These are the activations of a small neural network, seen along a few directions. Each row is one input.
Each table varies a few parts of the input and shows all the possible inputs, shuffled.
A made-up example of a description, with smaller parts first: one of 4 places along a line, together with either a single point or one of 11 places along a line or (one of 2 separate values, together with one of 8 places around a ring).
Shared parts are said once, and a part with two or three values counts as separate values.

A family of inputs:
row 1: [  8  38 -25  15  27  11 -10 -13   9  -1 -43  11   2   8 -19   5]
row 2: [-14 -13  -3   1   8  -3  12 -27  -4 -30  -7 -16  -8 -36 -14  26]
row 3: [  4  -8  16  18 -12  -9  -2  14   2  11  25  -1 -16   1  29 -22]
row 4: [-27 -11 -15  17 -12 -19  22 -15 -11 -19  -9  -5  24 -12 -26  10]
row 5: [ 17  26  27  -6  22   9  -7   3  -5   2 -18  10  -1  35   8 -31]
row 6: [-23 -10  -5  32  -8  -6  15 -27   1 -23 -20   0  14 -22 -12   0]
row 7: [ -8  31 -24  -2  37  14  -3 -14  15   3 -35   3  -4  10 -27  14]
row 8: [-29 -12  -2  35  -8  -9  23 -22   1  -3 -29   0  24 -32  -7  -8]
row 9: [  1  10  14 -21  23  14  -8   7   5   2 -10   7 -12  34   5  -7]
row 10: [-38 -12  -2  14   1  -7  18 -32   4 -15  -9  -5   7 -23 -19   8]
row 11: [  2  -8  -5  17   0  -5   5 -25  -9 -34 -15 -10   0 -37  -6  18]
row 12: [ 21  -3 -10 -14 -14   8 -14  23   5   7  30   1   8   0   4  20]
row 13: [  2  17  28 -18  31   9   4  10  -2   5 -16   8 -10  38   0 -24]
row 14: [ 19  11 -10 -19 -13  17 -15  20  -7   9  20   2  -1   7   1  24]
row 15: [  2  34 -35   2  25   0  -2   5  -1  -1 -34   2  12  18 -36  15]
row 16: [ -1 -11  18  -3 -23 -39  13  17  -6  14  27  -4   1  18  15 -27]
row 17: [ 16  17 -13 -20   1  11  -9  20 -16  10   5   3  -2  22  10   9]
row 18: [-10 -14  19   0  -4 -13  -1  11  10  16  31   1 -15   0  20 -15]
row 19: [ 22  10  -4  -3 -14  31 -19  14   3   7   5   0 -18  -2  13  10]
row 20: [ 17  20  14  -6  13  13 -15   5  -3   1 -15  12  -9  31  16 -15]
row 21: [ 19  14  -6 -10  -1  25 -19  14   2   0 -12   1 -12  13  18  -8]
row 22: [ -1  -8   7  -3 -16 -24  -6  20  -4  12  38  -1   4   6  11 -16]
row 23: [ 11  25  16 -21  19  -2  -3  14 -18   6  -6   5   9  42  -8 -23]
row 24: [ -9 -21 -17  15  -2 -20   9 -13 -22 -11  -9 -10  14 -22 -26  18]
row 25: [-45 -17  -1  18  -1  -9  30 -21  10  -3 -24  -4  18 -31 -16  -1]
row 26: [  8 -14   4 -14  -7   8  -3   2  18  11  34   5  -9  -7  14  -2]
row 27: [ -5 -10 -14   6  -2 -14  13 -11 -23 -29  -4 -21   7 -27 -20  29]
row 28: [ -2 -19  -6  27   0 -10   1 -26  -8 -16 -20   1   6 -32 -12   8]
row 29: [ 11  -8 -12  -8 -22   1   1  24  -4  12  36  -8  -9  -2   2  -5]
row 30: [ 13  -6   3 -13  -2  16 -12  10  15  15  25   8 -10  -9  15  21]
row 31: [-33 -13 -13  20 -12 -21  31 -11 -11   2 -19  -6  34 -23 -20   1]
row 32: [ 22 -10   2   2 -16  12  -3   8  15   1  26   5  -8  -6  22 -11]
row 33: [ 13   4   2 -24  -2  24 -19   4  13  11  14  10 -10   0   8  22]
row 34: [-15 -21  25  -6 -16 -21   9   8  16  11  19 -15 -14  11  13 -35]
row 35: [-16 -23  -4   8   7 -13   5 -28  -1 -12 -13  -1   2 -31 -20  14]
row 36: [  2 -12  27  10 -20 -20   4   0  10   9  20  -9  -6  13  27 -35]
row 37: [ 26  -4  -1   0 -11  22 -18  11  16   3  19   4  -2  -7  20  11]
row 38: [ 10   9  -1 -30  12  20 -19   0   8   8   0   9  -5  15  15   6]
row 39: [ 12  21   3 -15  11  -1  -5  22 -20   9  -5   9  -5  38   1  -5]
What do these inputs look like to the network?
Answer: one of 3 separate values, together with either a single point or one of 4 places along a line or one of 8 places along a line
The inputs of row 32 and row 26 match in every part but the choice among 3 separate values. If row 37 is changed in the same way as row 32 into row 26, which row does it become?
Answer: row 30
Which other rows does row 11 become when the choice among 3 separate values takes its other values? List them by row number.
Answer: row 2, row 27
Which other rows does row 4 become when the place on the line of 4 takes its other values? List them by row number.
Answer: row 24, row 27, row 31
Which other rows does row 6 become when the choice among 3 separate values takes its other values? List them by row number.
Answer: row 4, row 10

A family of inputs:
row 40: [ -7  -2  -8   7  22  13   0 -19  11 -11 -25   4   8  -8 -21  27]
row 41: [-13   0 -25   5 -10 -17  15  -2  -7  -9  -6  -1  19 -16 -21  16]
row 42: [ 16 -31  19   5 -26   1  -7  17  21  13  51   2 -21 -22  42  -3]
row 43: [-20 -44   5  14 -28  -4  13 -23  16 -12  25 -18   0 -56  11  15]
row 44: [-31 -15   7  13   6 -22  23 -20  -4  -2  -9   1  13  -2 -13  -5]
row 45: [-23 -10  24  20   8 -35  18 -25  -5 -15 -20  -8  11  -2  -3 -15]
row 46: [ -5  -3 -21   4  -3  -4   5  -3 -14 -21  -4   0  16 -16 -23  26]
row 47: [ 16  15  -9 -13 -15  -2  -6  28  -5  14  20  -2  -3  18   3  -4]
row 48: [-19 -11  -3  12  -9 -22  13  -5 -16  -5 -14  -7  19 -13 -14   7]
row 49: [ -4   1  21 -12   0  -2   5  13  -3  16  14   7  -4  25   8 -30]
row 50: [ -6  13  -3  19  22  24   4 -27  10 -14 -40   3  -3 -12 -10  13]
row 51: [ 21  16 -17 -15 -10  10 -16  22  -6   6  23   5  -8  20  -1   1]
row 52: [ 20  23  -4 -19  14  24 -27   5  11  13  -4  10 -12  17  11  -6]
row 53: [ 25  15 -16 -22   4  18 -18  13  -3  12   6   5 -18  15   3  -3]
row 54: [ 10   4  11  -7 -16  -7 -10  25 -14  13  12  -1  -1  23  10 -16]
row 55: [ -6  -7 -22   2  14   6   8  -7  -1 -14 -17  -4   4 -13 -26  29]
row 56: [  6   5  36  -5   7 -12  -1   8  -3   7   3  -6  -2  23  20 -40]
row 57: [ 20  29   4 -12  19  33 -18   1  11   8 -17   9 -18  18  25 -11]
What do these inputs look like to the network?
Answer: one of 2 separate values, together with either a single point or one of 8 places along a line
The inputs of row 50 and row 57 match in every part but the choice among 2 separate values. If row 40 is changed in the same way as row 50 into row 57, which row does it become?
Answer: row 52
Which other rows does row 56 become when the choice among 2 separate values takes its other values? List them by row number.
Answer: row 45

A family of inputs:
row 58: [-22 -16  13  11 -13 -26  21   4  -7   8  15  -5  11   0   4 -25]
row 59: [ -3  20   2   5  27  16   0 -23   4  -6 -41   7   2  10  -8   0]
row 60: [ 14  22 -31 -11  12  17 -15   9  -2   2  -5   3   1   5 -17  25]
row 61: [-11 -22 -12   5 -17   1   7 -14   2 -13   9  -5   8 -43  -4  28]
row 62: [  6  26 -11 -10   7  -3  -5  19 -13   8  -5  -2   6  33  -9  -9]
row 63: [  1  20   7  -7  20  -7   2   6 -10   4 -16   5   3  35  -9 -19]
row 64: [-14 -22   1  24  -4  -3   8 -30   7 -20  -7  -5   2 -42  -3  10]
row 65: [-25 -22  20  13  -4 -24  20 -11   2  -1  -2  -5  10 -11   1 -21]
row 66: [ -5 -19 -15   2 -23  -5   5   3  -2  -2  23  -6  11 -29  -6  26]
row 67: [  0 -20  -8   1 -27 -19   6  10 -10  -4  25  -9   9 -14  -4   4]
row 68: [ 16  21 -15 -18   3   9 -12  20 -18   6  -3   0   4  21 -14   8]
row 69: [-20 -19  12  26  -5 -12  17 -29  11 -12 -12  -1   4 -28   2  -8]
row 70: [ 45  16  30 -33   2  32 -32  35  18  25  30  15 -37  42  46 -17]
row 71: [  2  17  -9   9  27  22  -7 -21   5 -15 -39   5  -6  -2 -11  19]
row 72: [ -8 -15   2   7 -25 -30  13  13 -12   7  19  -8  10  -1   2 -10]
row 73: [ 26 -24  37 -16 -29   9 -15  27  20  23  59   7 -34   8  55 -21]
row 74: [  5  19 -30  -7  18  24 -12  -7   4  -9 -20   3  -2  -6 -15  31]
row 75: [ -7  18   6  -2  29   0   1  -9   3  -2 -28   1   1  22 -11 -21]
The inputs of row 66 and row 60 match in every part but one. If row 73 is changed in the same way as row 66 into row 60, which row does it become?
Answer: row 70
What do these inputs look like to the network?
Answer: one of 2 separate values, together with either a single point or one of 8 places around a ring
Which other rows does row 61 become when the choice among 2 separate values takes its other values? List them by row number.
Answer: row 74

A family of inputs:
row 76: [ 14 -24  33   2 -21  -8  -8  13  18  10  42   2 -21   1  43 -31]
row 77: [ -7  14 -11  12  32  21  -4 -34  -2 -20 -52   6   9 -12 -21  18]
row 78: [ 16  31  24 -21  30  27 -17   5   6   7 -24  10 -14  45  15 -24]
row 79: [ -7 -36   1  23 -20  -7  15 -26   8 -21  11  -6   4 -56   6  16]
row 80: [ 15  29  10 -26  16   8  -9  21  -8  13  -7   8 -11  52   5 -14]
row 81: [ 29  27 -25 -13  -6  19 -20  31 -10   9   9   3  -2  15  -7  18]
row 82: [ -7  15 -23   5  20  -1  -1 -18 -13 -15 -35   1  14  -5 -30  30]
row 83: [  5 -28 -12  16 -20   9  -6 -21   7 -15  11   0  -3 -56   8  34]
row 84: [-20 -28  21   3 -22 -26  17   9   2  15  33  -6   4  -1  11 -21]
row 85: [-29 -32   6   9 -22 -29  23 -11   1  -4  22 -11  14 -21  -3  -8]
row 86: [  1   2 -30  11  -9  -6  -4  -2 -21 -12 -11  -7  16 -21 -26  30]
row 87: [-15  -8  10  11 -17 -30  17  14 -15  15   8  -6  17  13   0 -31]
row 88: [ 22  38 -20 -18  23  28 -14  15  -3   9 -14  13  -7  33 -10  17]
row 89: [  5  16  20 -12  18 -16   1  12  -5  14  -2   6  -4  47   5 -37]
row 90: [ -1  16  33  -3  30   2  -4  -1  11   7 -18   7 -17  44  12 -45]
row 91: [ 11  28 -20  -5  34  40 -17 -16  12  -7 -45   7  -7   3 -14  24]
row 92: [ 21  40  -7 -12  35  47 -22  -1  11   5 -31  13 -15  27  -2   9]
row 93: [-34   0   1  13  11 -29  27 -20  -8  -7 -25  -2  19   8 -18 -18]
row 94: [ 25 -10  22 -15 -22  16 -20  20  14  10  38   2 -24   1  47  -9]
row 95: [  8 -16  25 -15 -14 -16  -4  23   3  16  44  -2  -8  16  22 -27]
row 96: [-13  -8 -18  19  -9 -19  20  -7 -21 -16 -10 -13  19 -21 -26  12]
row 97: [-20   6   2  20  31   4  16 -38  -1 -25 -51   1  14 -14 -22   0]
row 98: [ 13  25 -32 -12  23  21 -10   1  -2  -2 -28   7   2   8 -22  33]
row 99: [-14 -35  29  20 -30 -19  14  -3  18  10  31  -1  -8 -16  29 -25]
row 100: [ 15  -5 -25 -18 -10  16 -17  11   7   0  19  -2  -3 -27  -6  43]
row 101: [-36   3  14  20  22 -14  18 -36   8 -14 -42  -1  14   1 -13 -27]
row 102: [ 21  17   3 -21 -12   2 -12  37 -16  15  17  -2 -10  36   9 -14]
row 103: [-24   7  17   6  11 -29  18  -1  -5  11 -14   2  12  27  -6 -30]
row 104: [ 19  -3  16 -32 -15   6 -15  31  -1  15  39   0 -11  17  25  -7]
row 105: [-16 -29  -6   8 -14 -15  19 -13  -6 -16  15 -12  10 -37 -14  21]
row 106: [-25   4  30  13  23  -8  15 -15   6   6 -31   7   7  21   4 -42]
row 107: [-27 -12  -6  18 -17 -33  24  -5 -14  -4  -2 -12  22  -5 -14 -17]
row 108: [ -4 -21 -19   0 -13   0  -1  -8  -6 -10  14  -5   4 -37 -12  39]
row 109: [-24 -40  13  25 -30 -21  20 -23  16  -9  20  -6   2 -37  15 -12]
row 110: [ 30  -1  -8  -7 -17  34 -23  14  19   8  33   6 -27 -19  28  23]
row 111: [ 24 -14 -19  -2 -17  27 -18  -3  19  -3  18   3 -14 -45  15  37]
row 112: [ 23   5 -14 -23  -9  25 -18  27   3  11  34   4 -14  -2   7  26]
row 113: [-21   5 -11  13  20 -14  23 -23 -13 -19 -34  -3  16  -6 -30  11]
row 114: [  9   7  13  -5 -10 -24  -5  28  -9  15  21  -6  -5  33   7 -34]
row 115: [ 20  14 -37  -7  -6  12 -16  16  -9  -1  -5  -3   6  -9 -19  34]
What do these inputs look like to the network?
Answer: one of 5 places along a line, together with one of 8 places around a ring
The inputs of row 97 and row 113 match in every part but the place on the line of 5. If row 77 is changed in the same way as row 97 into row 113, which row does it become?
Answer: row 82
A walk changes only the place on the line of 5. It starts at row 76 and steps to row 95. List the rest of the walk in order.
Answer: row 114, row 89, row 90

A family of inputs:
row 116: [  3  37 -24   0  34  20  -6  -3 -12  -1 -48   7  10  20 -32  14]
row 117: [-24 -32 -16  32 -22 -24  22 -21  -4 -16   8 -12  14 -53 -17  20]
row 118: [  3 -14  24  -6 -25  -9   2  21   4  15  36  -3  -8  10  28 -28]
row 119: [ -5  -8  29 -11 -13 -20   8  19  -3  14  27  -3  -4  26  19 -35]
row 120: [-26 -25 -14  25 -13 -19  25 -31  -3 -23  -7  -9  19 -47 -18  21]
row 121: [ 30   2  13 -21 -12  16 -20  27   3  13  29   4 -18  16  29  -9]
row 122: [ 33  23   5 -31   3  23 -32  30   2  16  15   7 -23  35  21  -3]
row 123: [-31 -24 -13  22   1 -16  21 -35   3 -23 -16 -10  20 -43 -27  16]
row 124: [ 38  34  -2 -40  18  26 -33  32   6  21  10  14 -20  48  14   2]
row 125: [ 15 -11  17  -6 -27   0 -11  23   8  18  36   2 -13   6  35 -20]
row 126: [-35 -18  -8  26  15 -14  26 -43  -5 -24 -34  -3  19 -37 -30  20]
row 127: [  0  36 -11   8  40  17  -3 -19   0 -11 -55   7   3  18 -22   2]
What do these inputs look like to the network?
Answer: either one of 2 separate values or one of 4 places along a line or one of 6 places along a line
